These are the activations of a small neural network, seen along a few directions. Each row is one input.
Each table varies a few parts of the input and shows all the possible inputs, shuffled.
Descriptions start from the smaller parts, as in this example, which fits no table here: one of 2 separate values, together with either a single point or one of 9 places around a ring or (one of 4 places along a line, together with one of 5 places around a ring).
Shared parts are said once, and a part with two or three values counts as separate values.
In the rows, 128 means zero.

Other details of the inputs vary at random and push rows far along two fixed directions, the same in every table; ignore that.

Rows:
r1: [130 127 110  98 152  97 129  98 120 123 158 149 126 127 132]
r2: [178 153 134 146  32 197 146 194 149  84  20 132  71 102 115]
r3: [ 66  88 145 148 169 139 172  43 105 188 248 182 123 131 162]
r4: [140 128 116  92 157 100 100 113 129 127 151 138 158 121 124]
r5: [129 110 159 190  47 230 163 164 143 145  91 147  64 116 142]
r6: [ 85  65 144 202  92 217 191  91 135 171 166 173 101 129 146]
r7: [129 104 135 112 160 103 115 115 141 146 148 127 141 129 144]
r8: [141 160 115  98 167  62  96 159 100 108 104  79 147 148 114]
r9: [175 171  93  68 144  86  86 153 137  86 101 126 134 123 112]
r10: [135 112 140 148  99 163 147 143 137 139 118 141  92 135 141]
r11: [112  97 145 172  99 197 169  95 133 164 151 157 115 104 137]
r12: [ 87 106 146 183 144 140 160 108  98 148 150 113 137 143 139]
r13: [ 86 125 169 218  62 202 176 128 118 156 113 111  88 141 122]
r14: [132 174 114  69 200  26  97 134  90 106 131  90 171 146 117]
r15: [129 111 116  89 190  56 101 110 134 131 168 137 160 152 146]
r16: [100  92 112 100 192  69 135  52 107 153 223 163 167 142 145]
r17: [103  88 117  89 206  68 116  74 132 164 210 137 167 138 140]
r18: [172 163 114  32 187  28  75 144 137 107 126 109 156 126 121]
r19: [131 150 132 209  40 235 166 168 113 105  44 109 107 102 106]
r20: [191 186  91  25 172  46  47 164 141  75  97 105 155 118 105]
r21: [123 103 129 166  83 194 139 147 148 134 107 148 107 114 126]
r22: [122 100 146 137 133 144 128 121 140 144 139 137 126 128 146]
r23: [129 166  91  77 181  22  65 139 126  91 128  70 190 153  94]
r24: [189 153 124 140  55 178  93 223 168  78  11 115 100 106 114]
r25: [ 65  50 161 196 115 213 191  65 128 194 203 172 109 125 154]
r26: [ 85  95 146 116 189  87 165  55 107 175 238 171 137 150 163]
r27: [117  91 109 117 148 109 131 103 133 133 156 146 140 137 132]
r28: [161 202 137 151  42 164 116 205 137  74   8  77 103 117  86]
r29: [195 176 120 122  55 190 110 198 161  84  20 113  87  85  99]
r30: [ 96 128 153 198  90 165 149 128 126 132 113 100 122 140 121]
r31: [148 114 127 142  94 151 130 153 148 110  79 134 110 126 134]
r32: [ 67  64 167 146 171 134 170  54 110 206 240 162 118 148 173]
r33: [179 178 103  29 177  23  57 170 136  85 110 115 156 130 118]
r34: [211 190 122  78  78 133  78 224 159  62  11 101 107 101 100]
r35: [146 193  88  67 168  25  59 143 120  79 109  73 196 142  92]
r36: [ 35  68 149 213 152 171 205  53  86 190 218 141 139 144 148]
r37: [153 134 133 183  32 237 143 172 148 111  59 151  93  93 116]
r38: [155 199  85  55 192  28  70 153 100  77 101  78 174 134 100]
r39: [133 101 151 188  42 223 178 151 141 137  80 146  59 121 140]
r40: [134 109 150 144 100 170 146 138 142 154 116 128  92 120 141]
r41: [134 126 100  83 181  67 105  97 123 126 176 148 170 138 130]
r42: [ 46 128 139 141 187  87 158  35  89 173 237 127 158 155 137]
Each input here is: one of 6 places around a ring, together with either one of 2 separate values or one of 5 places along a line.
Q: The inputs of r42 and r35 match in every part but the place on the ring of 6. If r1 is changed in the same way as r42 into r35, which row does it become?
A: r16
Q: The inputs of r32 and r22 match in every part but the place on the ring of 6. If r8 is changed in the same way as r32 into r22, which row does it become?
A: r12
Q: Which other rows does r36 become when the choice among 2 separate values takes its other values? List them by row number.
A: r23
Q: Which other rows does r30 become when the choice among 2 separate values takes its other values? List them by row number.
A: r12
Q: Which other rows does r27 become when the place on the line of 5 takes its other values? List them by row number.
A: r6, r17, r21, r25
Q: Which other rows agree with r14 in the place on the ring of 6? List them by row number.
A: r2, r18, r26, r28, r33, r34
